A small network was shown many inputs. Here are its activations along a few directions, one row for each input.
Each table varies a few parts of the input and shows all the possible inputs, shuffled.
Descriptions start from the smaller parts, as in this example, which fits no table here: values(3) and (point or ring(9) or (ring(5) and line(6))).
Shared parts are said once, and a part with two or three values counts as separate values.
In the rows, 128 means zero.

Other details of the inputs shift rows strongly along three fixed directions, in all tables alike. That doesn't count.

Table:
x1: [117 137 127 123 116 142 118 129 139 124 148 135 123  99]
x2: [139 117 133 119 106 145 114 129 118 132 147 145 117 117]
x3: [156 130  85 108 192 110  81 147 121  83  78 183 199 138]
x4: [126 140 134 123 115 142 112 117 136 134 156 143 122 111]
x5: [120 121 127 124 147  94 150 119 129 128 126  92 126 146]
x6: [127 136 129 132 131 143 107 128 141 136 151 134 107 110]
x7: [133 137 127 115 135 146 121 127 140 130 138 119 105  97]
x8: [127 142 132 126 126 141 114 133 136 122 147 123 115  96]
x9: [121 129 123 137 115 143 125 121 126 117 142 140 120  98]
x10: [131 132 129 136 116 142 117 110 122 127 152 149 120 110]
x11: [105 128 124 124 131  89 159 114 123 144 132 110 144 157]
x12: [130 112 134 126 124  90 149 145 120 123 126  96 126 152]
x13: [140 120 128 132 116 140 117 135 122 124 135 126 115  95]
x14: [134 122 117 107 109 147 127 134 115 141 137 142 117 107]
x15: [128 151 194 146  97 219 162 158 152 141  23 113 125 184]
x16: [131 107 127 142 132  89 141 131 129 142 130 111 126 161]
x17: [138 114 127 128 120 147 109 138 124 135 141 134 101 117]
x18: [121 144 119 112 120 143 124 123 133 143 148 141 122 101]
x19: [139 143  85 107 207 110  72 134 123  74  87 180 204 137]
x20: [138 129 119 125 134 146 126 120 126 122 134 124 103  94]
x21: [132 109 131 132 118  86 146 121 122 139 138 122 140 159]
x22: [123 120 125 148 142  89 144 122 129 131 136 112 124 161]
x23: [114 166 178 157 124 202 131 142 147 119  48 127 153 163]
x24: [131 134 127 139 124 142 121 125 122 115 141 126 113  95]
x25: [125 115 121 124 117  90 162 126 121 151 124 116 140 155]
x26: [120 128 128 139 132 147 106 117 129 132 148 131 110 110]
x27: [138 110 127 125 132  95 155 131 128 136 114  97 122 147]
x28: [120 132 133 130 118 144 109 106 124 130 153 143 125 110]
x29: [120 106 128 124 116  88 154 141 123 126 130 108 135 157]
x30: [115 128 121 131 127  88 167 117 122 141 129 115 138 157]
Each input here is: line(5) and (values(2) or line(4)).
Q: The inputs of x17 and x16 match in every part but the line(5) part. If x12 is changed in the same way as x17 into x16, which row does it become?
A: x13
Q: Which other rows does x4 become when the values(2) part takes its other values? List them by row number.
A: x6
Q: Which other rows does x28 become when the values(2) part takes its other values? List them by row number.
A: x26

Table:
x31: [130 128 129 131 124 127 150 125 139 147 126 115 113 127]
x32: [116 120 137 142 101 123 138 127 130 133 135 132 128 138]
x33: [135 143  94 101 192  62 114 130 125  99 120 140 177 161]
x34: [119 132 128 123 113 125 137 122 125 146 131 130 133 132]
x35: [162 134 136 118 136 213  89 143 124 116  66 173 131 121]
x36: [134 113 130 129 111 122 150 145 126 129 127 100 113 133]
x37: [120 124 147 133 117 119 152 128 132 131 123  84 111 128]
x38: [116 131 140 162 119 129 145 113 132 132 132 111 111 134]
x39: [163  92  74  94 131 122  77 129  91 123 211 151  76  17]
x40: [144 149 138 123 140 206  93 155 141 102  66 160 137 104]
x41: [108 138 139 134 117 127 150 114 131 130 140 120 130 131]
x42: [118 128 149 146 110 128 132 121 132 133 142 125 130 142]
x43: [126 129  88 110 190  66 119 120 116 106 115 146 189 160]
x44: [124 127 133 128 103 126 141 126 128 139 132 132 134 137]
x45: [114 132 138 133 124 125 133 127 140 142 138 113 114 142]
x46: [118 129 149 143 119 128 128 123 138 139 144 115 119 142]
Q: Describe the family of inputs behind these rows.
A: values(2) or line(5) or ring(9)
